Each row below is a small network's average activation on inputs in which a field has the value named, seen along a few directions.
Values that are neighbours, or in one group, have similar rows; names and order tell nothing.
In the rows, zero is written as 500.
Strong random noise was added to every row along 8 fixed directions; ignore it. To show where, here is one row again and again, with new noise each time:
[725 541 478 508 462 392 376 504 404 469 743 340 486 741 671 259 387 464
 380 747 708 332 434 686]
[622 456 486 120 471 650 468 609 392 135 449 625 485 449 712 439 496 282
 595 334 194 909 395 372]
[494 588 800 358 449 482 569 577 597 368 523 301 663 464 205 648 500 564
 507 504 519 519 519 403]
[452 439 523 318 513 355 471 506 411 518 448 758 610 512 595 468 347 416
 323 682 528 622 600 454]
[180 326 383 508 557 367 589 542 466 721 433 490 803 378 400 619 526 633
 353 559 714 651 878 479]
[387 226 347 168 579 352 485 490 400 467 450 705 703 415 670 358 357 360
 438 611 481 818 758 390]
[621 533 596 540 526 449 498 391 610 458 568 653 422 651 610 402 357 423
 563 694 490 227 390 484]
[563 533 656 522 457 367 455 552 390 432 672 473 731 531 522 457 295 537
 382 739 776 542 532 525]
[517 471 727 371 509 523 617 512 651 264 591 225 700 417 288 536 456 520
 717 480 517 538 541 341]
[502 414 613 669 543 384 491 424 491 429 646 826 743 455 689 440 171 497
 590 774 708 484 533 397]


Field C:
c2: [401 504 589 387 518 448 488 476 566 536 323 607 437 551 441 453 507 454
 401 527 447 519 536 471]
c5: [517 594 539 584 649 626 889 385 470 479 361 240 431 312 381 478 395 368
 618 486 597 540 424 408]
c7: [345 453 477 364 632 398 766 385 422 524 265 766 661 328 435 536 255 353
 451 601 589 782 688 251]
c8: [621 336 736  32 455 287 322 451 471 262 549 635 662 248 448 409 276 335
 550 580 302 766 512 301]
c1: [464 483 387 430 488 456 468 497 517 552 460 551 449 606 575 455 536 461
 437 480 420 391 567 507]
c9: [799 678 502 732 401 406 193 514 383 693 708 723 399 690 572 389 403 602
 330 641 616 282 311 727]
c10: [406 397 426 367 505 542 396 569 528 421 519 143 491 484 315 464 661 625
 556 291 450 569 564 536]
c3: [811 671 625 377 506 601 502 382 619 264 491 722 229 686 619 405 393 242
 708 564 237 359 177 404]
c11: [551 416 579 538 475 359 411 494 544 562 643 231 470 547 344 429 481 631
 495 621 625 348 412 601]
c6: [353 389 493 710 383 476 290 569 603 678 531 571 474 368 348 718 739 756
 539 271 373 450 556 555]
c4: [594 298 594 464 477 381 168 406 800 611 844 237 609 405 196 337 610 699
 744 442 414 175 681 544]
C is arranged as a ring.
Going along C from c10 by way of its neighbour c11, in what order are c2, c7, c1, c4 met?
Answer: c4, c7, c1, c2
What is the length, in steps, of the shortest route from c8 to c5?
Answer: 2

Field Z:
z9: [430 313 412 546 572 524 570 443 515 430 536 527 674 268 475 459 411 514
 753 403 506 675 614 323]
z8: [650 579 684 388 405 558 330 599 585 337 633 591 577 541 460 585 565 532
 576 413 344 528 451 484]
z2: [520 472 498 560 439 384 373 584 326 435 641 399 637 518 560 435 406 571
 400 620 740 637 486 590]
z4: [478 645 531 616 460 492 508 571 450 587 516 518 545 633 470 582 500 588
 336 584 654 419 508 569]
z7: [441 396 526 226 478 532 429 528 683 463 429 367 370 486 325 593 738 520
 575 316 183 491 528 476]
z1: [614 513 555 478 442 580 558 537 519 350 634 132 559 382 320 546 575 532
 676 330 493 581 482 451]
z5: [429 387 612 521 501 389 446 486 512 473 597 455 719 377 469 434 385 556
 525 595 638 517 619 458]
z3: [410 615 470 400 457 504 458 663 231 644 322 599 533 376 457 632 567 523
 148 428 503 795 520 588]
z6: [551 485 446 451 551 621 600 482 620 426 471 375 388 620 542 422 577 447
 643 414 413 474 468 499]
Z is arranged as 3 separate groups.
List the group mates of z7, in the order listed.
Answer: z2, z5
List the group mates of z9, in the order listed.
Answer: z1, z3
